Each row below is a small network's average activation on inputs in which a field has the value named, seen along a few directions.
Related values have similar rows: they may be neighbours, one step apart, or belong to one group.
In the rows, 500 means zero.
Random noise pushes rows far along 2 fixed directions. That doesn't count. These rows show it; they differ only by the noise:
[562 617 383 511 536 483 466 455 345 395 576 602 539 503 614 531]
[426 393 486 623 532 502 319 522 528 455 478 566 456 635 408 465]
[530 592 394 510 525 488 435 451 378 398 527 599 533 528 575 536]
[496 520 427 554 530 492 396 480 430 420 518 587 504 564 518 507]


Field F:
f1: [482 672 550 477 602 531 601 636 347 527 675 606 537 490 659 471]
f10: [640 506 446 621 478 432 608 529 510 604 595 465 513 312 461 524]
f13: [555 484 487 654 620 517 486 562 429 397 685 578 472 502 575 445]
f5: [553 556 576 514 391 460 615 579 381 547 676 456 476 575 541 354]
f14: [660 539 501 424 485 479 667 514 518 591 562 405 487 469 441 463]
f18: [667 312 418 564 519 502 546 619 539 520 563 474 415 468 519 532]
f8: [349 549 575 388 369 534 394 541 600 409 422 339 529 408 353 636]
f15: [450 567 532 415 502 592 332 413 463 460 422 563 644 459 634 517]
f12: [569 284 616 670 558 422 470 647 538 457 809 536 455 390 517 440]
f3: [516 426 387 575 529 605 585 387 528 397 331 532 585 502 592 544]
f17: [552 603 444 506 603 504 630 485 635 599 516 539 510 515 684 439]
f7: [409 739 598 257 445 553 527 332 459 444 382 443 454 488 677 658]
f9: [484 449 453 396 634 590 456 497 581 567 349 564 559 528 523 513]
f2: [571 560 518 471 638 471 688 512 342 638 639 340 430 404 713 438]
f16: [594 502 627 521 440 367 647 488 365 521 788 463 590 412 510 457]
f11: [585 475 621 626 483 477 621 613 598 665 545 453 380 560 444 295]
f4: [390 121 546 789 472 465 404 663 621 600 820 450 360 615 164 377]
f6: [537 587 421 315 438 441 608 413 440 501 339 423 479 302 420 502]
Each value of F is a pair of two hidden parts, and every pair occurs once (2 first parts, 9 second parts).
f3 and f10 share the first part; f3 and f13 share the second. Which value has the first part of f13 and the second part of f10?
> f4
f9 and f18 share the first part; f9 and f15 share the second. Which value has the first part of f15 and the second part of f18?
> f12
f8 and f5 share the first part; f8 and f6 share the second. Which value has the first part of f6 and the second part of f5?
> f11
f1 and f16 share the first part; f1 and f17 share the second. Which value has the first part of f17 and the second part of f16?
> f14

Field Z:
z5: [345 336 620 509 487 505 160 538 518 389 534 578 444 593 356 531]
z13: [602 496 638 514 373 490 741 475 515 539 661 311 437 488 562 394]
z2: [277 460 557 577 524 527 236 495 593 399 369 603 565 715 310 563]
z3: [536 520 409 452 583 544 516 388 471 401 197 637 627 482 650 624]
z14: [698 448 354 527 428 416 636 610 446 509 792 434 394 316 386 478]
z12: [372 785 414 152 359 507 371 284 340 266 500 683 588 370 562 763]
z1: [573 305 511 782 699 607 557 586 603 621 691 438 461 514 608 311]
z10: [576 464 682 456 510 464 657 630 481 678 602 339 445 515 543 341]
z8: [525 176 679 881 535 350 519 738 643 735 822 290 312 405 256 156]
z4: [703 341 560 711 504 418 697 767 559 606 956 374 402 357 403 361]
z9: [503 481 426 555 610 554 593 534 555 639 534 430 498 487 692 418]
z7: [283 401 593 437 470 582 462 537 611 674 156 367 392 669 336 461]
z11: [139 150 654 797 489 542 85 536 899 517 195 685 410 945 87 401]
z6: [669 378 515 705 748 512 427 623 401 493 684 601 440 530 608 435]
The values of Z form a line.
Going along Z from z14 by way of its neighbour z4, in what order are z5, z2, z1, z8 met?
> z8, z1, z2, z5
Which values are neighbours of z7? Give them in the order they are listed.
> z10, z9
Which values are neighbours of z6? Give them in the order they are listed.
> z3, z11

Field M:
m1: [655 419 496 609 597 481 576 618 530 632 573 434 465 497 462 382]
m7: [663 455 442 729 570 485 542 595 446 427 744 567 446 483 537 418]
m6: [581 494 404 489 426 435 575 533 414 496 568 500 491 455 488 566]
m9: [338 439 592 603 418 468 313 490 616 469 386 608 495 603 373 507]
m17: [494 558 520 584 554 460 523 436 472 472 497 549 544 554 638 438]
m14: [557 355 573 512 524 473 474 501 502 403 579 474 496 436 441 508]
m8: [405 600 494 328 490 562 483 442 481 517 388 563 548 657 557 534]
m16: [519 468 477 541 710 539 467 538 438 512 549 547 493 488 616 489]
m13: [585 626 369 527 541 539 588 483 482 489 467 597 555 502 684 591]
m11: [605 606 523 402 543 574 618 452 474 510 620 442 513 341 677 459]
m5: [411 398 597 460 443 502 576 566 545 607 475 428 463 576 446 393]
m2: [460 323 483 632 622 484 311 604 539 483 716 550 392 510 453 414]
m10: [425 429 578 535 438 513 431 476 564 499 551 398 442 446 449 578]
m4: [545 700 527 432 414 411 587 510 428 456 608 445 533 392 553 499]
m12: [602 531 609 617 591 476 559 656 300 474 907 506 471 492 572 387]
m15: [536 459 465 431 524 550 536 448 414 518 404 467 551 425 581 506]
m3: [521 466 542 539 491 500 564 518 624 617 400 426 368 515 379 414]
m18: [487 503 417 484 398 484 588 505 525 578 577 446 569 418 388 530]
Each value of M is a pair of two hidden parts, and every pair occurs once (2 first parts, 9 second parts).
m1 and m11 share the first part; m1 and m6 share the second. Which value has the first part of m6 and the second part of m11?
> m10
m17 and m16 share the first part; m17 and m9 share the second. Which value has the first part of m9 and the second part of m16?
> m2
m18 and m12 share the first part; m18 and m3 share the second. Which value has the first part of m3 and the second part of m12?
> m8

Field P:
p11: [394 338 514 439 148 426 452 343 736 471 137 470 480 439 121 698]
p5: [691 849 170 141 566 616 458 167 254 290 97 641 722 359 834 838]
p2: [315 462 650 461 450 576 552 527 594 732 529 337 422 495 533 336]
p14: [227 279 725 667 473 580 99 548 692 460 608 685 479 616 374 462]
p7: [456 380 584 170 431 497 594 523 509 608 481 367 538 451 443 494]
p8: [667 476 234 579 791 444 508 511 498 602 548 666 447 442 675 449]
p12: [634 646 373 473 608 625 536 506 458 518 128 588 647 546 569 577]
p13: [412 537 574 661 616 398 325 612 497 325 685 652 488 653 397 497]
p1: [718 711 238 314 463 441 816 496 308 564 872 369 445 243 615 505]
p10: [339 385 599 516 333 502 600 454 580 473 83 462 574 820 414 484]
p6: [453 696 432 457 488 579 300 536 354 298 411 676 500 699 429 579]
p9: [713 510 480 624 357 385 713 629 418 475 779 303 454 256 436 494]
p4: [476 551 529 712 643 500 414 458 332 413 901 449 509 302 720 471]
p3: [711 604 700 535 609 403 866 530 459 647 815 405 462 462 782 277]
The values of P form a line.
How many steps from neighbour to neighbour lead from p2 to p11, at the fewest?
> 4
Which values are neighbours of p14? Give them in the order they are listed.
> p13, p4
Which values are neighbours of p1? Give them in the order they are listed.
> p7, p9
Which values are neighbours of p12? Give them in the order they are listed.
> p8, p10
